Here are a small network's activations along a few directions, averaged over the inputs that share one value of a field.
Values that are neighbours, or in one group, have similar rows; names and order tell nothing.
In the rows, zero is written as 500.
Strong random noise was added to every row along 12 fixed directions; ignore it. To show where, here is one row again and again, with new noise each time:
[509 402 428 514 440 400 489 490 392 490 648 391 399 547 374 619 559 440
 512 443 434 534 512]
[645 517 472 657 487 347 490 489 356 483 629 439 499 484 520 359 373 531
 537 387 631 434 636]
[502 425 431 487 353 559 545 407 496 486 513 557 491 541 536 471 502 425
 512 425 218 618 499]
[571 501 411 441 445 549 643 384 608 494 536 468 475 551 512 505 422 547
 515 464 310 594 423]
[537 601 456 580 502 501 650 451 563 341 494 539 404 598 537 485 397 616
 564 422 484 511 526]
[652 505 454 628 526 440 312 474 484 439 380 613 444 580 548 504 613 413
 446 513 569 606 675]
[574 572 628 581 469 587 449 497 492 467 401 653 548 480 655 482 457 472
 376 387 631 582 628]
[343 479 527 514 672 373 433 542 479 461 470 384 542 518 500 380 512 644
 646 658 390 403 403]
[385 286 458 534 460 454 438 626 507 529 479 514 428 516 398 645 622 462
 541 514 405 540 436]
[609 531 265 427 554 427 568 355 603 419 442 468 610 427 539 613 700 532
 383 596 451 500 304]
[473 518 441 439 539 455 555 446 481 308 468 604 532 471 552 559 723 491
 403 440 362 456 398]
[420 438 599 342 509 527 552 427 559 627 601 379 605 451 500 701 536 482
 332 471 461 548 295]
[550 437 379 646 327 569 486 525 457 436 393 658 525 477 569 399 512 441
 558 428 411 542 644]
[368 511 546 476 445 526 562 472 353 408 626 443 569 498 469 549 591 454
 480 371 447 361 548]


Values of KABA:
gapi: [626 459 225 453 425 480 628 588 561 421 504 568 484 401 392 493 584 537
 549 495 434 440 496]
puzu: [440 656 496 528 500 574 503 365 522 384 405 452 529 543 568 585 526 506
 451 609 566 600 454]
veles: [538 551 520 388 350 692 593 479 431 599 536 480 584 365 537 518 467 421
 461 434 480 498 507]
gula: [419 433 556 523 422 412 555 435 484 620 531 575 506 439 641 483 346 467
 467 460 283 633 292]
mesof: [571 544 464 551 369 451 494 537 254 465 534 509 433 359 504 591 469 456
 442 449 548 643 530]
rovad: [604 565 288 663 395 607 578 450 665 452 292 630 539 510 589 375 434 525
 608 566 569 416 617]
vatok: [611 511 497 317 571 655 442 527 603 648 386 465 511 544 427 445 492 499
 552 623 348 597 573]
mevi: [630 263 309 448 364 461 373 552 340 689 681 366 695 353 407 270 559 385
 542 496 380 357 621]
kab: [465 574 465 454 564 407 594 600 444 433 468 496 561 251 537 591 510 615
 390 556 741 423 332]
kepu: [667 522 353 622 467 499 487 433 634 669 362 538 620 415 603 407 396 500
 535 668 645 548 471]
zenuv: [581 622 402 570 448 439 612 256 531 456 600 438 485 679 466 687 497 424
 432 399 596 513 525]
vot: [517 517 511 546 469 552 468 592 511 447 394 630 399 557 508 431 490 476
 550 466 425 476 646]
rak: [390 558 626 458 565 535 573 465 530 459 570 410 463 621 465 442 376 576
 580 520 504 498 482]
mep: [381 680 429 458 261 712 635 513 296 316 484 472 495 371 479 571 477 528
 462 494 481 569 604]
zik: [410 467 443 490 617 519 518 592 595 429 396 517 337 590 411 473 527 561
 708 631 357 522 393]
vok: [593 561 513 414 705 433 473 422 683 676 513 322 591 481 461 692 495 557
 389 638 764 564 350]
sol: [500 375 446 485 441 420 362 576 396 600 537 437 461 447 416 324 497 468
 610 615 328 487 590]
kori: [397 542 688 269 510 685 635 610 446 484 592 574 470 463 420 528 524 508
 507 366 330 388 507]
tun: [589 445 359 644 433 416 501 477 487 523 547 448 478 493 521 256 340 578
 636 540 527 507 541]
lino: [352 492 448 597 494 410 423 411 354 352 500 516 514 597 471 547 691 367
 548 494 435 421 506]
noze: [540 541 472 431 676 392 554 557 552 397 551 499 385 525 412 450 544 609
 565 528 527 316 451]
gosu: [695 622 413 432 342 764 513 348 583 563 427 523 605 506 576 339 420 387
 482 532 476 606 662]
reb: [521 445 480 504 639 451 462 518 595 563 519 422 464 613 385 401 505 518
 685 570 459 345 507]
neb: [572 410 382 486 411 523 612 475 578 586 603 441 488 502 399 675 484 454
 502 443 601 545 406]
bogi: [374 393 548 377 567 387 293 376 395 530 607 516 651 558 506 514 792 281
 341 495 308 444 460]
guto: [562 488 563 600 292 605 526 547 465 527 503 613 461 447 601 291 299 476
 548 386 537 580 639]
fego: [555 314 453 536 500 533 461 681 653 670 417 539 540 370 440 664 606 480
 395 524 766 429 371]
fud: [916 579 289 436 429 621 510 296 696 576 420 614 576 484 621 346 544 385
 358 503 528 538 674]
zated: [586 448 566 414 468 603 430 632 438 556 463 519 491 388 449 568 542 481
 404 430 595 573 564]
sugul: [535 602 624 497 677 488 413 726 447 361 349 609 451 429 507 323 491 661
 556 544 556 406 624]
Each value of KABA is a pair of two hidden parts, and every pair occurs once (6 first parts, 5 second parts).
Changing only the second part turns sol into kab. mevi has the same second part as sol; what does that change turn mevi into?
> bogi
Changing only the second part turns rovad into fud. sugul has the same second part as rovad; what does that change turn sugul into?
> mep
Changing only the second part turns kori into gula. vok has the same second part as kori; what does that change turn vok into?
> zenuv
Changing only the second part turns reb into guto. lino has the same second part as reb; what does that change turn lino into?
> tun
Changing only the second part turns zik into gosu. vatok has the same second part as zik; what does that change turn vatok into?
> gapi
